Each row below holds a small network's activations on one input, seen along a few directions.
In each table, some parts of the input vary, and every possible input appears once, in random order.
A made-up example of a description, with smaller parts first: one of 3 separate values, together with either a single point or one of 9 places around a ring or (one of 4 places along a line, together with one of 5 places around a ring).
Shared parts are said once, and a part with two or three values counts as separate values.
In the rows, 128 means zero.

Other details of the inputs shift rows strongly along two fixed directions, in all tables alike. That doesn't count.

Table:
r1: [  6 111 132  80 114  89 143 136 138 111 129]
r2: [ 65 148 137 113 152  98  83 140 134 124 145]
r3: [187 137 137 140 131 145 124 130 120 129  96]
r4: [138  97 117 135 115 145 194 119 129 106 145]
r5: [189 128 136 148 139 158 131 141 122 136 108]
r6: [ 26 130  98 106 111 107 124 107 122  85 151]
r7: [ 14 132 110 106 119  86 135 122 120  84 144]
r8: [141  91 145 116 109 145 201 137 129 129 100]
r9: [ 75 158 108 118 131 103  69 112 134 125 129]
r10: [132 115 125 131 115 128 186 119 123  96 113]
r11: [158 152 148 125 155 128  47 142 134 167 143]
r12: [140  99 138 127 104 159 183 132 127 111 112]
r13: [ 78 150 120 115 141 129  68 122 132 121 145]
r14: [133  89 144 123 102 144 199 136 129 113 121]
r15: [186 114 155 131 118 160 134 147 127 146 103]
r16: [ 67 153 110 119 130  93  77 121 128 135 144]
r17: [141 111 114 135 108 150 175 111 116 105 127]
r18: [143 112 106 149 120 152 178 114 129 118 129]
r19: [185 106 163 128 118 145 144 153 129 152 112]
r20: [161 155 139 125 139 123  43 138 120 163 129]
r21: [137 112 115 128 108 141 175 106 125  97 124]
r22: [190 122 140 150 141 136 151 131 137 162 137]
r23: [192 126 147 148 145 157 142 139 124 138 112]
r24: [155 157 143 132 157 127  48 154 127 158 119]
r25: [139 115 121 139 114 142 184 123 111 101 112]
r26: [133 103 129 136 125 130 196 134 127 108 132]
r27: [145 137 171 101 143 110  58 166 136 189 102]
r28: [ 65 154 123 113 135  98  75 135 118 118 129]
r29: [150 139 169 112 137 118  50 165 134 175 119]
r30: [155 158 141 137 159 119  53 139 139 179 139]
r31: [141 109 107 148 120 147 184 115 130 118 133]
r32: [138 115 108 145 110 138 183 109 120 117 126]
r33: [153 161 136 134 155 142  43 148 124 150 111]
r34: [153 158 154 130 164 123  52 153 130 161 124]
r35: [135 104 127 137 124 135 195 133 126 105 129]
r36: [135 103 112 144 119 131 197 119 134 121 144]
r37: [ 76 155 113 126 145 122  72 119 136 133 141]
r38: [196 122 138 144 135 166 136 127 127 141 127]
r39: [188 122 140 130 122 128 132 126 129 141 125]
r40: [154 160 135 139 157 130  49 135 136 173 132]
r41: [134 109 117 127 107 136 180 106 126  98 128]
r42: [139 121 108 140 113 139 171 103 128 110 117]
r43: [146 109 116 150 124 151 194 111 132 119 133]
r44: [134 116 110 138 111 128 183 104 130 110 123]
r45: [192 124 133 140 121 148 131 127 116 142 122]
r46: [ 13 131 113 104 119  81 137 124 121  86 147]
r47: [139 107 108 147 119 142 190 116 131 119 137]
r48: [ 75 145 113 114 136 122  67 126 132 120 148]
r49: [136 112 122 138 114 137 189 124 112 101 115]
r50: [189 133 130 136 124 153 117 119 124 132 110]
r51: [196 118 143 143 136 156 144 130 129 145 134]
r52: [ 38 136 112 116 134 123 126 119 128  85 137]
r53: [147 109 130 143 129 156 193 124 123 103 119]
r54: [ 31 140 103 113 120 111 122 117 117  82 129]
r55: [132  81 155 110 109 121 215 143 133 136 112]
r56: [157 163 128 137 142 120  47 133 124 172 122]
r57: [162 152 144 123 140 113  46 142 122 169 135]
r58: [ 36 128  97 111 122 123 120 112 131  87 154]
r59: [132 107 118 126 106 130 184 107 127  98 131]
r60: [ 76 157 106 124 131 111  69 117 125 131 132]
r61: [ 18 120 102 103 121  99 134 116 136  88 171]
r62: [189 126 138 147 140 153 135 143 123 137 111]
r63: [ 67 153 130 106 136  85  77 132 130 116 129]
r64: [153 159 152 131 163 129  50 151 129 158 121]
r65: [159 152 134 128 149 136  41 142 131 160 134]
r66: [140  95 131 133 120 138 208 118 133 110 153]
r67: [ 15 132  96 112 115  82 136 108 129 101 158]
r68: [139 122 120 134 117 144 171 115 121  95 104]
r69: [159 159 136 134 143 104  53 139 127 181 131]
r70: [134 117 123 132 115 133 182 117 122  95 110]
r71: [130 105 120 124 106 124 187 109 129 100 135]
r72: [143  95 143 118 110 150 194 136 129 128  98]
r73: [161 154 141 124 139 118  45 140 121 166 132]
r74: [185 129 133 141 126 120 137 123 133 153 121]
r75: [186 111 158 130 118 156 138 149 128 148 106]
r76: [185 107 163 120 124 144 149 153 130 166  92]
r77: [187 121 131 149 136 133 143 135 135 161 136]
r78: [ 67 150 118 122 146 104  80 123 140 137 153]
r79: [ 68 139 121 107 137 100  76 133 137 127 164]
r80: [186 131 130 143 126 125 135 121 132 150 118]
r81: [ 21 129  93 117 125  97 134 113 139 101 162]
r82: [ 16 135 111 101 119  84 132 115 130  77 138]
r83: [187 132 128 144 126 130 132 119 131 148 115]
r84: [157 155 143 128 154 138  44 138 132 161 136]
Each input here is: one of 6 places along a line, together with either one of 2 separate values or (one of 3 separate values, together with one of 4 places along a line).
The inputs of r15 and r12 match in every part but the place on the line of 6. If r31 is changed in the same way as r15 into r12, which row does it become? -> r18
The inputs of r84 and r66 match in every part but the place on the line of 6. If r49 is changed in the same way as r84 into r66, which row does it become? -> r46
Which other rows does r57 become when the choice among 3 separate values takes its other values? List them by row number. -> r46, r69
Which other rows does r20 become when the place on the line of 4 takes its other values? List them by row number. -> r4, r51, r59
Which other rows does r8 become when the choice among 2 separate values takes its other values? List them by row number. -> r15

Table:
r85: [ 73 146 104 124 133 100  96 112 134 123 157]
r86: [156 123 158 124 144 145 110 156 134 154 121]
r87: [164 136 129 147 149 155 103 134 130 144 141]
r88: [ 70 146 117 111 125 114  91 123 124 105 121]
r89: [144  86 104 151 106 149 251 100 128  92 148]
r90: [ 94 119  97 135 114 106 181  98 131 104 152]
r91: [ 63 130 135 101 129 101 100 139 136 130 139]
r92: [163 126 151 123 130 120 112 145 131 163 118]
r93: [165 129 148 125 127 110 114 142 129 166 117]
r94: [ 66 143 108 124 140 118  93 119 135 116 160]
r95: [170 144 130 134 123 124 104 125 119 143  99]
r96: [ 82 116 114 121 113 136 171 116 121  79 122]
r97: [188 113 128 143 109 149 183 119 117 118  99]
r98: [162 139 140 134 140 157 100 141 120 127 105]
r99: [159 123 156 123 138 137 110 152 133 157 121]
The inputs of r87 and r98 match in every part but one. If r85 is changed in the same way as r87 into r98, which row does it become? -> r97
What do these inputs look like to the network? -> one of 3 separate values, together with one of 5 places along a line
Start at r86 and move only the place on the line of 5, one step at a time. The first step leads to r99. Which rows follow, in order? -> r91, r92, r93
